Each row below holds a small network's activations on one input, seen along a few directions.
Each table varies a few parts of the input and shows all the possible inputs, shuffled.
A made-up example of a description, with smaller parts first: values(3) and (point or ring(9) or (line(6) and ring(8))).
Shared parts are said once, and a part with two or three values counts as separate values.

Other details of the inputs vary at random and push rows far along two fixed directions, the same in every table; ignore that.

A family of inputs:
x1: [ -8   0  10   7   8 -23 -16   8 -11   0 -12   9]
x2: [ 10  -1 -12  11 -25  33  31  -2   3  -7   6 -10]
x3: [  3 -11  13   2   6 -17 -17   9 -10   2 -12   2]
x4: [  3   2   3 -20   9  -7  10 -19   0  -2  -2   7]
x5: [  1   1 -16   9 -14  28  21  -3  13   7  15  -8]
x6: [  3   8  -1 -21  14  -2   6 -11  -3  -1  -8   0]
x7: [ -5   4 -16  13 -12  30  24 -10   7   4  14  -6]
x8: [  8   7  -3 -23  12  -2   4  -5   5   2  -7  -3]
x9: [ -2  -8  16   3   7 -18 -17   6 -14   0 -13   1]
x10: [ 10  12 -13  15 -22  30  20   0   4   5   4  -3]
x11: [ 12   8  -3   9 -17  37  21  -5   5  -3   9 -10]
x12: [  2  -2  -3 -25  11  -8   5  -8   6  10   4  -8]
x13: [ -8  -1   7   6   9 -21 -21  10 -11   3 -13  10]
x14: [ -5  12 -14 -18   6 -12   8  -4   0  -1  -6   6]
x15: [ -8   8  -6 -16  14 -12   9 -12   5   7   3   2]
x16: [  7   7   1 -16   9 -13  12 -13  -6   4 -13  -1]
x17: [ 10   7 -18  15 -19  30  24  -3   2   5   2   2]
x18: [ 11   8 -18  14 -21  31  24   0   5   5   3  -4]
x19: [  4   9   3 -20  15  -5   9 -12  -3  -3  -7   0]
x20: [  2  12 -11 -18  13  -3  -1  -4   3   4  -7  10]
x21: [ -3 -10  11  -2   2 -17 -15  16  -2  -7  -7  -6]
x22: [ 10  10 -13 -11   7 -18   4  -9  -2   9  -3  -5]
x23: [ 15   6  -4  11 -22  30  22  -4   3   2   3 -11]
x24: [  7  10 -15  12 -14  35  18   0   8  -1   6  -3]
x25: [  1   5 -12 -20   7  -6  -1  -7  12   5  -4  10]
x26: [  4   8 -12   8 -19  32  17  -8  13   1  10   3]
x27: [  7   0  -4 -26   7  -6   3 -12   7   4  -3   4]
x28: [ -4 -16  17  -3   8 -15 -25   4  -4  -4  -3   9]
x29: [  8   4  -6   7 -23  28  25   0   5  -7   7 -15]
x30: [ -8  -8  12  -1   5 -19 -13   9 -10  -9  -8  -2]
x31: [ -7  -9  16   2   6 -21 -11   9 -10 -11  -7  -1]
x32: [ -3   0  -1 -22  13  -8   7 -15  -1   6   2  -5]
x33: [  5  11 -15  10 -24  28  25   2   9  -3   9  -6]
x34: [  3  18  -7 -20  10  -1  -2  -2   6   5  -4   6]
x35: [ -1  -9  17   0  12 -11 -22   9  -8  -4  -8   3]
x36: [ -2 -13   9   6  10 -28 -29   5  -2  -1   5   6]
x37: [  3   2 -12 -15  13 -18   5 -11   6  12  13  -8]
x38: [ -3 -17  19  54 -14  10 -27  24 -11 -12  13 -10]
x39: [-14 -15  17  49 -19   7 -15  25 -11 -17   6   1]
x40: [ 11   5  -5 -21   7 -10   6  -6   1   8 -12  -3]
x41: [ -3  15 -10 -16  14  -3   1  -7   0   2  -8   8]
x42: [  5   4 -20   9 -17  33  22 -11  12   0   8   6]
x43: [ -8  -4   1   0   4 -20 -17  15  -4  -4  -6   8]
x44: [-10 -26  34  44 -18  15 -26  24  -7  -6  18 -15]
x45: [ -5   3 -11 -17  12 -10   4  -7   7  11   2   2]
x46: [ -4   9  -6 -21   9  -8   2  -6  10  12   6  -2]
x47: [-10 -29  30  51 -20  18 -24  16 -12 -16   9   0]
x48: [ -2  16  -7 -16  14  -5   5  -8   0  -1  -6  10]
x49: [-13  -6   8   2  11 -19 -25   3  -1  -2  -7  15]
x50: [ -3  -5   2   6   5 -29 -19  11  -5  -4   2  -5]
x51: [-14 -29  35  52 -16  13 -18  18 -15 -13  16 -11]
x52: [  1  -3  -3 -24  12  -8   6 -11   2   9   3  -4]
x53: [  1  10 -16 -21   4 -12   6   2   7   3  -5   3]
x54: [-12  -5  12   6  10 -20 -21   3  -1  -6  -4  15]
x55: [ -3 -10  22  -3   4 -12 -26   5  -1  -3  -1   4]
Description of these inputs: values(5) and (point or (values(2) and line(5))).
The inputs of x42 and x43 match in every part but the values(5) part. If x54 is changed in the same way as x42 into x43, which row does it become? -> x39
The inputs of x12 and x40 match in every part but the values(5) part. If x5 is changed in the same way as x12 into x40, which row does it become? -> x18
List by row number the other rows that have the values(5) part in common with x35. -> x6, x8, x11, x19, x20, x24, x34, x38, x41, x48
Change only the values(2) part in x10. List by row number the other rows that result. -> x23
Change only the values(5) part in x3. List by row number the other rows that result. -> x2, x28, x35, x52

A family of inputs:
x56: [ -7  -2   3 -11  19 -27 -15  -3  -4   6  -2   4]
x57: [  6   3  -8 -10  -5   8  17  -9   5   6   4  -9]
x58: [ -7 -10  15  -7  11 -20 -19   2  -3   0  -1   3]
x59: [ 5  2 -1 -1 -7 13 14 -6  3  1  8 -9]
x60: [ -9  -3   8  -1  11 -23 -24  11   1  -1  -3   5]
x61: [ 10   6  -9 -17   4   4  15 -13   4   4   1  -5]
x62: [  4  15 -12  -2  -2   8  13  -6   4   2  -7   5]
x63: [ -4   0   5   3   6  -6 -18   6  -4  -1  -9  10]
x64: [  6  10 -16  -6  -5  15  15  -8  10   5   7   3]
x65: [ -6 -16  18  15   0  -6 -17  12  -6  -7   0  -2]
x66: [  2   7 -12  -5  -1   9   8   1   5   3  -3   5]
x67: [  6   6  -4 -12   0   7  15 -10   3   4   4  -8]
x68: [  9   4  -9 -12  -1   7  18  -8   3   4   0  -8]
x69: [  0   9 -12 -11   7   1  18 -14   2   7   6  -3]
x70: [ 4 -1  1  1 -5 11 13 -5  0 -5  3 -4]
x71: [ -1   1 -11  13 -13  12   7   6   2  -3   3  -1]
x72: [ 0 -1 -1 -6 -4  7 13 -8  2  2  3 -3]
x73: [ -3   9  -7 -33  24 -39 -17  -4   2   5 -12  11]
x74: [  3  12 -11   4  -6   9  13  -2   1  -1  -4   4]
x75: [ 5  2 -4 -7 -5  8 14 -7  2  5  3 -9]
x76: [ -3 -14  15  17  -6  -1 -10  11  -8  -7   0  -2]
x77: [ 2 11 -8  2 -5 17  9 -2  1  0 -3  3]
x78: [ -9   4   7 -21  24 -32 -27   9  -3   2 -14  12]
x79: [ 7  2 -3 -5 -4  9 12 -9  3  4  6 -7]
x80: [ -6   5   3 -31  28 -37 -27   3   0   6 -15  16]
x81: [ 4 -2 -2  0 -3 12 11 -8  2 -2  4 -2]
x82: [  6  13 -17  -2  -5   7  14  -8   3   2  -4   6]
x83: [ -5 -25  23  48 -22  18 -17  22  -9  -9  10 -12]
x84: [  6  -1   0   7  -8  16  12  -2   0  -2   6 -11]
x85: [ -8  -8  16  -5  10 -17 -17   4  -3  -2  -1   1]
x86: [  3   7  -8  12 -10  14   8  -3   1   1  -3   6]
x87: [10  5 -7 -9 -4  6 18 -7  1  3  0 -8]
x88: [ -9 -18  22  26  -5   4 -17  11  -7 -10   6  -4]
x89: [ -3   9  -5 -18  14 -27 -14   2  -3   1 -12  11]
x90: [  6   4  -3  -9   1   8  14 -10   3   2   4  -8]
x91: [ -3   7  -3 -11  12 -27 -13   5  -3   2 -14  12]
x92: [ -8  -6  15  -9  13 -19 -15   0  -4  -2  -2   2]
x93: [  2  10 -11  -1  -5  13  12  -3   8   3   6   1]
x94: [  5  15 -16 -12   2  -1  13  -7   5   6 -10   9]
x95: [  4   7 -18  -3  -6  11  16  -5  11   4   4  -1]
x96: [-10 -27  26  50 -21  20 -17  20 -10 -13  10  -8]
x97: [ 2 -5  3 10 -8 17 10 -3  0 -7  6 -6]
x98: [ -8   2   4   5   4 -16 -17  14  -7  -5  -8   7]
x99: [  7   1  -4  -4  -3   8  13 -10   1  -2   3  -1]
x100: [ -1 -11  14  11  -3  -2 -13   7  -3  -1   5  -5]
x101: [ -7 -11   8  49 -26  19 -11  25  -9 -12   4   0]
x102: [ -3 -20  21  30  -9   5 -20  15  -8  -7   7  -7]
x103: [ -4  -7  11 -16  18 -24 -17  -3  -3   0  -5   4]
x104: [ 2 -2  1  2 -6 13 11 -9  2  0  7 -2]
x105: [ -7   6  -2 -19  18 -32 -17   4  -1   1 -10   8]
x106: [  3   8 -16  -6  -4  10  12  -3  10   5   4   2]
x107: [ -2 -10  18   8   4 -13 -18  12  -8  -5  -2  -4]
x108: [  1   4 -14  -4   1   6  18 -10   3   8   6  -4]
x109: [ -6   0   4  -2   8 -14 -18  10  -4   1 -12  10]
x110: [ -7 -18  17  28 -14  11 -10  12  -5  -7   8  -5]
x111: [ 11   5  -7  -8  -3   9  17 -10   2   2   3  -6]
x112: [  5   9 -16  -6  -4   9  13  -9  10   3   5   2]
The inputs of x96 and x103 match in every part but one. If x108 is changed in the same way as x96 into x103, which row does it become? -> x56
The inputs of x87 and x111 match in every part but one. If x101 is changed in the same way as x87 into x111, which row does it become? -> x89
What do these inputs look like to the network? -> values(3) and (point or ring(8) or (values(2) and line(5)))
Change only the values(3) part in x61. List by row number the other rows that result. -> x68, x84
Change only the values(2) part in x61. List by row number the other rows that result. -> x81
